Each row below is a small network's average activation on inputs in which a field has the value named, seen along a few directions.
Related values have similar rows: they may be neighbours, one step apart, or belong to one group.
In the rows, zero is written as 500.
Random noise pushes rows far along 14 fixed directions. That doesn't count. These rows show it; they differ only by the noise:
[368 309 760 455 499 642 411 446 730 425 676 374 398 671 512 584 546 608
 470 390 527 575 400 451 594 421 619 297]
[635 370 420 465 368 598 302 663 366 704 707 530 476 449 484 570 288 656
 800 426 560 593 516 314 569 541 751 534]
[559 856 611 472 579 876 339 349 553 612 240 726 310 592 567 623 395 358
 388 581 599 448 482 661 585 518 437 779]
[427 395 327 515 455 504 536 535 517 557 313 318 623 343 499 453 398 504
 536 500 519 353 485 505 650 534 697 620]
[351 386 423 401 426 502 565 333 470 570 513 338 570 671 557 445 393 469
 717 471 186 407 488 456 649 664 471 407]
[565 685 485 460 507 759 485 630 773 402 368 179 515 594 446 811 129 577
 232 356 509 235 661 604 730 563 454 429]
[592 351 408 615 401 560 601 531 662 433 383 394 591 407 401 471 300 420
 358 536 442 272 346 441 557 605 617 391]
[530 565 554 653 411 568 384 453 527 636 338 515 392 693 571 502 385 379
 620 577 621 476 668 580 409 580 533 437]
[510 656 428 473 709 488 583 484 295 645 394 592 465 442 523 503 468 355
 516 574 578 508 731 663 510 428 407 466]
[575 467 349 602 385 757 497 441 551 571 258 593 512 518 521 533 339 347
 482 457 380 430 342 482 434 693 561 594]
[492 543 500 623 415 723 561 590 645 408 609 830 455 393 398 590 619 583
  89 407 465 824 435 700 395 630 421 940]
[526 374 515 451 438 496 541 582 497 464 642 608 530 565 509 444 451 541
 434 372 280 581 487 400 550 514 471 533]
[403 278 506 621 438 529 523 336 452 612 580 589 492 349 511 344 683 431
 618 743 532 636 250 556 397 619 708 612]
[313 484 666 618 393 418 417 369 730 514 129 378 479 511 551 318 616 447
 502 590 821 326 597 500 619 363 630 577]
[524 454 501 565 586 946 402 616 398 806 481 522 366 444 536 721 234 538
 533 469 674 697 675 611 647 578 724 409]
[521 447 335 564 569 435 750 614 485 452 521 658 536 452 287 522 387 446
 302 296 415 562 693 561 515 492 340 307]


Values of Dunu:
c12: [552 544 523 528 302 496 414 637 542 499 512 358 550 510 553 535 371 713
 479 518 482 477 666 447 641 600 494 588]
c5: [340 591 365 654 373 363 534 479 674 333 329 700 445 508 257 465 564 576
 320 315 537 567 519 614 571 528 450 771]
c4: [614 551 540 546 353 621 498 507 579 436 619 547 549 473 437 585 549 547
 423 531 458 568 430 372 335 659 295 515]
c15: [470 515 460 353 662 536 539 307 431 485 500 392 508 446 362 465 355 419
 670 582 400 249 233 341 803 466 574 289]
c7: [601 567 367 460 647 386 418 575 408 480 254 283 548 607 720 583 547 362
 643 449 585 340 521 573 199 352 546 352]
c10: [515 557 343 475 699 338 599 508 299 501 318 524 525 691 545 386 373 241
 584 456 220 389 516 550 459 488 443 361]
c2: [446 505 549 349 615 431 526 368 314 560 513 572 486 522 633 375 590 460
 607 559 344 494 429 455 594 428 477 480]
c16: [516 497 706 518 520 566 479 536 517 565 401 523 478 411 562 428 550 487
 426 557 685 483 554 361 558 385 523 428]
c14: [425 549 789 277 741 462 621 404 526 436 422 264 517 417 547 429 533 569
 323 626 547 249 621 338 960 225 332 123]
c3: [418 563 409 552 399 490 470 581 436 675 332 449 505 331 441 559 416 696
 637 376 762 529 834 424 691 504 544 500]
c11: [535 712 559 354 604 707 568 378 445 498 613 601 503 336 473 577 555 502
 375 670 441 532 330 554 548 572 297 660]
c9: [378 462 473 419 645 531 539 504 371 558 394 539 561 350 701 473 795 463
 460 451 537 680 496 565 379 366 535 753]
c6: [539 561 740 388 430 624 482 534 585 337 658 243 669 402 789 483 693 633
 240 729 324 503 350 368 521 601 328 775]
c8: [658 400 405 510 524 298 513 650 268 548 681 322 596 543 619 450 385 445
 679 686 385 470 527 555 301 571 578 331]
c1: [442 325 407 432 637 534 480 501 422 524 440 558 484 402 476 522 568 533
 571 334 565 581 358 443 524 351 670 362]
c13: [582 554 503 490 434 457 398 434 512 514 557 503 466 488 491 552 552 523
 669 550 624 439 374 451 358 507 554 495]
The values of Dunu form a 2 by 8 grid.
Name the neighbours of c16, in listed order.
> c10, c11, c9
Name the neighbours of c7, in listed order.
> c8, c1, c13
Name the neighbours of c14, in listed order.
> c12, c5
Name the neighbours of c6, in listed order.
> c4, c15
Each value of Dunu is a pair of two hidden parts, and every pair occurs once (2 first parts, 8 second parts).
c4 and c11 share the first part; c4 and c10 share the second. Which value has the first part of c10 and the second part of c11?
> c16
c13 and c3 share the first part; c13 and c7 share the second. Which value has the first part of c7 and the second part of c3?
> c12
c1 and c6 share the first part; c1 and c2 share the second. Which value has the first part of c2 and the second part of c6?
> c15
